Small tables with named rows and columns. After each table, cells are looked up by row and column.

tob =
|  | zepagi | menanep | sodo | pekoro | gok | depa | lum |
|---|---|---|---|---|---|---|---|
| nipi | 43.06 | 40.55 | 33.40 | 72.04 | 59.27 | 18.19 | 4.63 |
| sar | 45.42 | 37.58 | 59.18 | 30.51 | 46.28 | 41.02 | 38.55 |
| nez | 33.82 | 21.80 | 51.06 | 31.39 | 41.79 | 66.17 | 31.95 |
| nogaben | 42.13 | 40.97 | 45.53 | 39.89 | 43.63 | 48.42 | 49.39 |
| zati | 32.27 | 4.92 | 65.82 | 23.68 | 46.71 | 6.95 | 32.30 |
| zukiru | 46.34 | 33.38 | 49.00 | 34.13 | 46.43 | 16.32 | 10.32 |
| rav | 72.31 | 31.33 | 14.66 | 45.24 | 43.74 | 51.29 | 61.04 |
| vub | 52.21 | 29.08 | 46.74 | 18.17 | 41.90 | 44.95 | 36.40 |
| miroko | 35.68 | 37.50 | 29.21 | 37.60 | 41.87 | 37.85 | 45.87 |
| komulop | 42.79 | 19.01 | 51.27 | 32.51 | 32.39 | 29.05 | 49.67 |
| velogi | 32.37 | 37.42 | 38.84 | 31.40 | 55.16 | 59.54 | 46.21 |
| bidor | 55.99 | 33.56 | 30.77 | 52.04 | 46.28 | 31.56 | 37.48 |
| bimeda | 41.03 | 49.30 | 23.59 | 21.87 | 44.49 | 41.10 | 41.68 |
| pulidu | 51.30 | 42.78 | 12.17 | 78.58 | 61.35 | 42.00 | 13.72 |

What is the lum of nogaben in tob? 49.39
What is the gok of sar in tob? 46.28
What is the lum of zati in tob? 32.30
What is the depa of miroko in tob? 37.85
What is the zepagi of sar in tob? 45.42
What is the depa of rav in tob? 51.29
What is the gok of nogaben in tob? 43.63
What is the gok of rav in tob? 43.74
What is the sodo of bimeda in tob? 23.59
What is the menanep of pulidu in tob? 42.78
What is the zepagi of velogi in tob? 32.37
What is the menanep of bimeda in tob? 49.30
What is the pekoro of zukiru in tob? 34.13
Row with the largest menanep: bimeda

tuf =
cols = sugami, bugod, kikufit, divamo, suzazip, bipok
sesi: [127, 99, 119, 83, 119, 112]
guz: [160, 116, 90, 216, 194, 119]
zumota: [163, 97, 88, 199, 212, 121]
fumam: [107, 135, 108, 98, 195, 136]
devaf: [122, 109, 122, 88, 155, 98]
vavodo: [161, 123, 105, 208, 201, 126]
lebuk: [107, 135, 109, 98, 195, 137]
biz: [157, 209, 177, 72, 174, 46]
busofe: [114, 110, 124, 61, 155, 96]

suzazip of zumota: 212
sugami of guz: 160
bipok of guz: 119
bugod of busofe: 110
kikufit of fumam: 108
suzazip of sesi: 119
bipok of vavodo: 126
suzazip of vavodo: 201
bipok of fumam: 136
divamo of lebuk: 98
bugod of biz: 209
bipok of zumota: 121
kikufit of guz: 90

rebav =
|  | seluveb | memag | los | potul | zepifen |
|---|---|---|---|---|---|
| pir | -0.977 | -0.705 | -0.566 | -0.330 | -0.419 |
| mose | -0.809 | -0.513 | -0.320 | 0.286 | -0.369 |
| voseguf | -0.945 | -0.537 | -0.566 | -0.161 | 0.107 |
| zopifun | -0.784 | -0.360 | 0.630 | -0.036 | -0.201 |
| bup | -0.811 | -0.723 | -0.390 | 0.251 | -0.056 |
| fef | -0.784 | -0.035 | 0.721 | 0.286 | 0.173 |
| kavar | -0.997 | -0.741 | -0.462 | -0.438 | -0.195 |
| gukome | -0.885 | -0.035 | 0.127 | 0.115 | -0.260 |
| gef | -0.997 | -0.741 | -0.036 | -0.477 | -0.419 |
| zunes | -0.793 | -0.187 | 0.682 | -0.136 | -0.095 |
| fupit | -0.888 | -0.105 | 0.721 | -0.225 | -0.169 |
| nafaz | -0.954 | -0.234 | 0.680 | -0.477 | 0.058 |
| fegomi | -0.857 | -0.709 | 0.217 | -0.251 | 0.173 |

What is the los of kavar in rebav?
-0.462
What is the seluveb of gef in rebav?
-0.997
What is the memag of mose in rebav?
-0.513
What is the memag of fupit in rebav?
-0.105
What is the potul of zunes in rebav?
-0.136
What is the seluveb of fupit in rebav?
-0.888
What is the potul of pir in rebav?
-0.330
What is the memag of gef in rebav?
-0.741
What is the seluveb of fef in rebav?
-0.784
What is the los of bup in rebav?
-0.390
What is the seluveb of kavar in rebav?
-0.997
What is the los of voseguf in rebav?
-0.566
What is the potul of nafaz in rebav?
-0.477
What is the potul of gef in rebav?
-0.477
What is the zepifen of fegomi in rebav?
0.173
What is the potul of bup in rebav?
0.251
What is the los of fupit in rebav?
0.721
What is the memag of voseguf in rebav?
-0.537
What is the los of fegomi in rebav?
0.217

